These are the activations of a small network on made-up records, seen along a few directions, one row for each record.
Each row is followed by the record's values for the fields U, J, Z, K, W, D.
Not every record has every field; a missing one is left out.
The largest differences between rows may come from other fields.
In the rows, zero is written as 500.
Strong random noise was added to every row along 2 fixed directions; ignore it. To show where, here is one row again and again, with new noise each time:
[514 654 552 525 512 571 379 635 404 578 517 675 539 617 519 495 456 397
 683 520]
[498 403 655 254 545 398 364 385 570 562 588 780 612 412 711 581 487 123
 566 440]
[522 383 537 432 544 473 293 629 527 741 568 761 360 447 568 491 525 268
 502 460]
[505 529 607 384 528 482 374 501 488 564 553 728 584 514 619 541 470 255
 626 479]

[474 384 536 516 564 492 416 534 552 558 566 616 471 380 535 526 625 396
 507 460]  U=u3 J=j2 Z=z4
[597 332 466 612 605 501 512 532 479 701 413 481 307 560 415 489 504 691
 515 439]  U=u5 J=j6 Z=z4
[477 434 674 434 584 574 418 542 472 482 598 664 595 393 573 551 554 266
 563 437]  U=u5 J=j2 Z=z4
[514 304 467 349 510 257 553 436 665 600 529 499 275 468 647 460 487 478
 281 433]  U=u4 J=j2 Z=z2
[616 467 530 635 599 617 305 744 389 719 597 657 303 560 421 435 543 476
 622 474]  U=u1 J=j5 Z=z4
[508 619 474 552 455 357 569 460 483 452 444 502 471 681 530 399 410 654
 556 545]  U=u3 J=j5 Z=z2
[508 461 456 616 582 560 511 470 391 576 517 388 497 574 435 529 537 650
 585 468]  U=u4 J=j3 Z=z4
[384 450 551 479 541 525 538 338 534 412 536 303 606 392 476 586 566 456
 418 442]  U=u4 J=j2 Z=z3 K=k2 W=w1 D=d1
[488 436 453 566 559 653 337 725 453 568 572 552 414 391 435 435 620 374
 498 425]  U=u4 J=j1 Z=z4
[542 677 540 480 530 487 563 425 427 394 507 463 585 585 507 512 366 627
 644 599]  U=u6 J=j5 Z=z3 K=k2 W=w1 D=d1
[443 651 681 378 503 491 544 411 437 339 485 664 802 605 660 620 413 330
 696 473]  U=u5 J=j2 Z=z2
[436 467 587 550 542 539 429 383 410 439 496 449 691 459 478 523 483 395
 539 462]  U=u3 J=j5 Z=z3 K=k3 W=w1 D=d2
[417 407 545 574 548 518 479 302 485 455 488 348 594 410 412 525 544 484
 452 468]  U=u3 J=j5 Z=z3 K=k2 W=w1 D=d1
[500 509 484 417 496 374 561 514 593 517 503 504 442 500 633 511 479 442
 404 486]  U=u4 J=j2 Z=z2
[544 567 511 645 559 550 422 590 430 567 491 366 456 546 417 484 513 575
 564 523]  U=u1 J=j5 Z=z3 K=k2 W=w3 D=d1
[507 390 504 488 529 381 586 427 548 521 475 451 420 475 456 585 426 606
 434 465]  U=u6 J=j2 Z=z3 K=k2 W=w3 D=d1
[604 270 458 694 631 478 301 640 454 817 480 486 172 579 357 531 594 657
 516 431]  U=u1 J=j5 Z=z4
[474 363 592 413 548 524 450 377 453 426 511 498 577 449 572 534 511 375
 622 415]  U=u2 J=j1 Z=z4
[594 575 425 582 468 495 548 642 405 578 399 517 304 632 477 419 465 745
 567 513]  U=u5 J=j1 Z=z4
[538 581 538 463 508 519 628 450 404 439 518 544 516 620 571 551 385 575
 566 565]  U=u6 J=j2 Z=z1
[506 632 536 464 491 447 611 581 493 464 555 626 483 490 531 499 365 483
 589 521]  U=u6 J=j2 Z=z3 K=k2 W=w3 D=d2
[452 542 526 628 505 604 444 682 417 513 501 505 438 626 406 465 485 490
 601 476]  U=u2 J=j2 Z=z2
[475 432 528 481 524 475 438 378 516 565 504 395 465 463 432 515 497 546
 442 479]  U=u1 J=j5 Z=z3 K=k2 W=w1 D=d1
[429 402 470 425 527 418 505 444 680 532 574 486 372 412 584 491 532 428
 321 435]  U=u4 J=j2 Z=z2
[497 502 627 438 513 536 576 377 471 451 510 518 561 537 563 557 462 468
 513 478]  U=u5 J=j2 Z=z1
[435 291 654 377 617 490 339 300 509 538 575 497 647 344 532 609 535 235
 521 402]  U=u1 J=j5 Z=z3 K=k3 W=w1 D=d2
[502 465 500 383 469 453 556 492 565 543 434 496 509 419 512 454 480 514
 375 504]  U=u5 J=j6 Z=z3 K=k2 W=w1 D=d2
[495 568 500 498 486 519 533 592 460 541 548 623 448 529 580 518 457 557
 508 568]  U=u6 J=j2 Z=z1
[593 826 562 455 482 550 524 633 413 346 576 663 688 575 576 451 311 415
 719 603]  U=u6 J=j5 Z=z3 K=k3 W=w2 D=d2
[522 719 400 447 390 519 632 528 597 326 475 453 543 523 557 438 496 448
 438 540]  U=u4 J=j1 Z=z2
[556 407 547 473 529 499 351 600 473 586 591 670 452 501 427 481 528 419
 584 420]  U=u1 J=j5 Z=z4
[508 516 418 624 460 639 423 714 485 488 509 506 390 490 343 405 538 543
 554 458]  U=u2 J=j1 Z=z4
[426 367 471 535 612 566 400 663 516 596 541 583 348 467 395 509 554 439
 416 486]  U=u6 J=j2 Z=z2
[433 394 348 550 520 490 424 534 616 599 439 419 290 413 471 509 612 517
 309 443]  U=u4 J=j1 Z=z2
[521 760 521 472 432 584 604 471 496 352 500 610 759 536 620 468 436 463
 614 558]  U=u3 J=j6 Z=z1
[478 545 299 692 405 626 437 692 463 621 430 450 281 479 394 377 578 681
 345 553]  U=u3 J=j1 Z=z1
[466 404 410 283 417 367 523 403 752 429 521 390 464 213 619 471 601 364
 146 470]  U=u4 J=j1 Z=z3 K=k2 W=w1 D=d1
[471 251 575 205 538 363 514 192 650 385 579 557 610 282 641 565 541 237
 444 332]  U=u4 J=j1 Z=z4
[484 287 423 392 420 486 391 553 673 637 555 600 293 246 620 468 611 334
 258 485]  U=u2 J=j1 Z=z1
[506 453 588 416 565 520 424 448 508 473 534 519 581 501 506 535 571 311
 541 486]  U=u1 J=j5 Z=z2

Here are new rows. What are their fields?
[425 474 541 472 533 592 452 430 491 427 457 412 633 381 496 528 511 390
 494 444]  U=u5 J=j1 Z=z3 K=k3 W=w1 D=d2
[446 355 563 348 445 377 545 338 634 475 520 414 482 368 591 537 482 446
 309 469]  U=u2 J=j2 Z=z3 K=k2 W=w1 D=d1
[532 653 401 537 498 534 512 720 424 532 441 652 461 615 540 476 378 537
 588 569]  U=u6 J=j1 Z=z2
[459 424 659 226 470 385 559 215 696 348 579 605 710 351 727 625 501 297
 385 439]  U=u5 J=j2 Z=z1
[520 335 594 217 483 294 490 229 664 505 557 511 542 325 650 555 500 326
 338 471]  U=u1 J=j5 Z=z3 K=k2 W=w1 D=d1
[496 436 551 246 429 452 487 391 644 448 541 705 601 298 706 539 515 235
 393 460]  U=u5 J=j1 Z=z1
[446 363 485 533 591 481 448 360 533 623 494 375 332 514 437 515 579 569
 461 522]  U=u1 J=j5 Z=z2
[573 380 522 382 501 508 524 495 605 553 506 609 486 415 553 465 525 395
 365 475]  U=u5 J=j6 Z=z1
[465 522 491 344 409 364 619 322 633 321 461 433 531 512 602 476 469 480
 495 501]  U=u2 J=j1 Z=z2
[410 532 525 621 554 581 388 513 455 458 507 535 593 565 418 471 520 444
 551 475]  U=u3 J=j5 Z=z2
[534 473 467 331 422 478 573 367 587 399 515 490 543 411 598 517 515 374
 362 461]  U=u4 J=j1 Z=z1
[498 401 394 408 514 437 503 678 551 621 488 654 377 454 483 458 542 458
 416 551]  U=u6 J=j6 Z=z2
[529 493 535 545 490 611 494 615 486 523 521 530 431 522 437 477 516 495
 419 486]  U=u5 J=j2 Z=z1
[496 545 456 783 550 625 345 731 404 613 512 567 391 497 364 460 629 563
 552 526]  U=u3 J=j5 Z=z4
[422 456 537 522 462 587 441 508 555 483 568 481 511 450 498 526 544 477
 425 478]  U=u2 J=j2 Z=z1
[378 468 510 460 501 583 426 386 541 417 455 476 612 455 525 572 523 371
 525 460]  U=u2 J=j1 Z=z2
[496 492 471 272 391 456 496 437 625 438 565 650 577 323 684 526 526 272
 368 457]  U=u4 J=j1 Z=z1
[511 470 463 562 492 558 368 566 513 645 551 527 377 482 446 492 568 545
 434 523]  U=u1 J=j5 Z=z1
[447 589 405 718 497 664 525 562 420 506 372 236 408 525 278 445 521 753
 492 510]  U=u5 J=j1 Z=z3 K=k2 W=w1 D=d1
[491 569 557 283 441 360 641 395 512 368 502 543 613 479 635 555 360 483
 450 555]  U=u6 J=j2 Z=z3 K=k2 W=w1 D=d2
